These are the activations of a small neural network, seen along a few directions. Each row is one input.
Each table varies a few parts of the input and shows all the possible inputs, shuffled.
Descriptions start from the smaller parts, as in this example, which fits no table here: values(2) and (point or ring(11) or (line(4) and ring(8))).
Shared parts are said once, and a part with two or three values counts as separate values.

Other details of the inputs shift rows strongly along two fixed directions, in all tables alike. That doesn't count.

Table:
r1: [ 16  13   5  19 -19 -31  10   8  28 -49 -16 -52]
r2: [  1  15   2   4  18  -4   5 -28  -1 -17   9  42]
r3: [ 15 -12 -20  -4   5 -16  21 -25   4   5   1  21]
r4: [-10 -16   0 -26  -2  18 -12  24  -8  34   1 -18]
r5: [ -6  -1 -22   0 -12  -5   3  18 -14  28   2   1]
r6: [ 22  28  27  20 -20   2 -14  19  27 -46  -6 -46]
r7: [ 23 -29  -3  13  25  -9  26 -23   1 -12   2  27]
r8: [ 27 -23  12  -5  25  13   5 -24  10 -11   6  23]
r9: [ 20 -23  -5  18  10 -15  18 -39   5  -6  11  31]
r10: [-35   6 -11 -25  -5   5  -5  10 -16  29 -11  -5]
r11: [ 24  -2  -9  17  12 -15  16 -17   2  -6  15  41]
r12: [ 22  43  21  19 -24  -7 -22  20  28 -43   2 -42]
r13: [-15 -12  -8   9  -8   8   3  43 -24  33   1  -5]
r14: [  1   4  -8 -17 -10  16 -16  11  -7  27   8   0]
r15: [ 25 -18   9   1  12   6  -2 -44  12  -5  16  28]
r16: [ -8  50   8  14 -24 -18 -10   3  25 -50 -20 -42]
r17: [-36  -9   4 -10   9  14  -6  26 -23  20 -11  -8]
r18: [-41  -5  -4 -21   2  10  -3  22 -19  27 -10 -14]
r19: [-41  -2   2  -4  -6   8 -15  12 -22  28  -3  -8]
r20: [ 31  -8  -5 -19  11   2   5 -44  16  -6   7  27]
r21: [-35   3   4  -4   0  18  -7  28 -24  18  -5  -1]
Description of these inputs: values(3) and (point or ring(6)).
The inputs of r19 and r9 match in every part but the values(3) part. If r18 is changed in the same way as r19 into r9, which row does it become?
> r1
Change only the values(3) part in r7. List by row number the other rows that result.
> r8, r17

Table:
r22: [ -2 -22  -5 -11  14   4   8  -8  -8  16   3  16]
r23: [  3   2   3   5 -14   1  -6  14   2   1   1 -18]
r24: [ 12  15   9   2  -8   4  -7   0  14 -21  -1 -17]
r25: [  9  -2  -2   9  10  -9  13 -20   4 -16  -1  19]
r26: [  2   2   0 -12  -1  10  -9   4  -1  11   4   1]
r27: [ 9 -9 -4  7  6 -5  8  0 -2  2  6  9]
r28: [  6   8   5   8  12  -8   9 -31  10 -29  -4  15]
r29: [ 13  20  12  11  -1  -9   1 -27  25 -45  -3  -7]
r30: [ -8  -9  -7   4  -6   3  -1  26 -14  24   1  -6]
r31: [ -7   5  -6   4 -17  -4  -5  32  -6  17  -1 -24]
r32: [  3   4   1   2 -15  -3  -9  16   3   6   1 -18]
r33: [ -8 -28 -12 -17  11  12   7  -4 -17  36   4  23]
r34: [-18   5   5  -7  -2   7 -11  14  -6   8   0  -9]
r35: [  6   5  -6   5   1 -12   8 -11   6 -13  -2   8]
r36: [ 17  10   2  20 -10 -14   6   0  15 -26  -2 -19]
r37: [ -4  -1   3  -3   8   6  -3 -12  -1  -2   1  12]
r38: [  2  13   1  13  -9 -12   5   2   9 -21  -7 -14]
r39: [  1  -3  -6  -7  17  -3   9 -33  -2  -2   4  35]
r40: [ -1 -25  -7  -8   9  13  -1   2 -19  38  11  28]
r41: [ 18 -16  -1   0  18  -4  15 -35   9 -14   0  22]
r42: [-11   7   1   6  -7  -6   2  20  -3  -1  -6 -14]
r43: [ 22  -7   6   7   9  -4   6 -19  10 -13   9  16]
r44: [ -1 -16  -2 -15  11  21  -5   0 -14  29   8  26]
r45: [-18  17   3  -6 -14   2 -16  20  -1   5  -6 -27]
r46: [-10   7   8  -8 -10  12 -16  30  -5  11  -1 -24]
r47: [  2   6   2   0 -11  -9  -1   5  11 -11  -9 -28]
r48: [-18  13   1   0  -8   0  -4   8  -4  -4  -7 -14]
r49: [-21   0  -1  -8   6   5  -1   6 -14  13  -1   7]
What is each input in this table made of?
> line(4) and (point or ring(6))
The inputs of r34 and r45 match in every part but the line(4) part. If r22 is changed in the same way as r34 into r45, which row does it become?
> r47
A walk changes only the line(4) part. It starts at r39 and steps to r48. List the rest of the walk in order.
> r28, r49
Change only the ring(6) part in r29. List by row number the other rows that result.
> r23, r24, r36, r38, r48
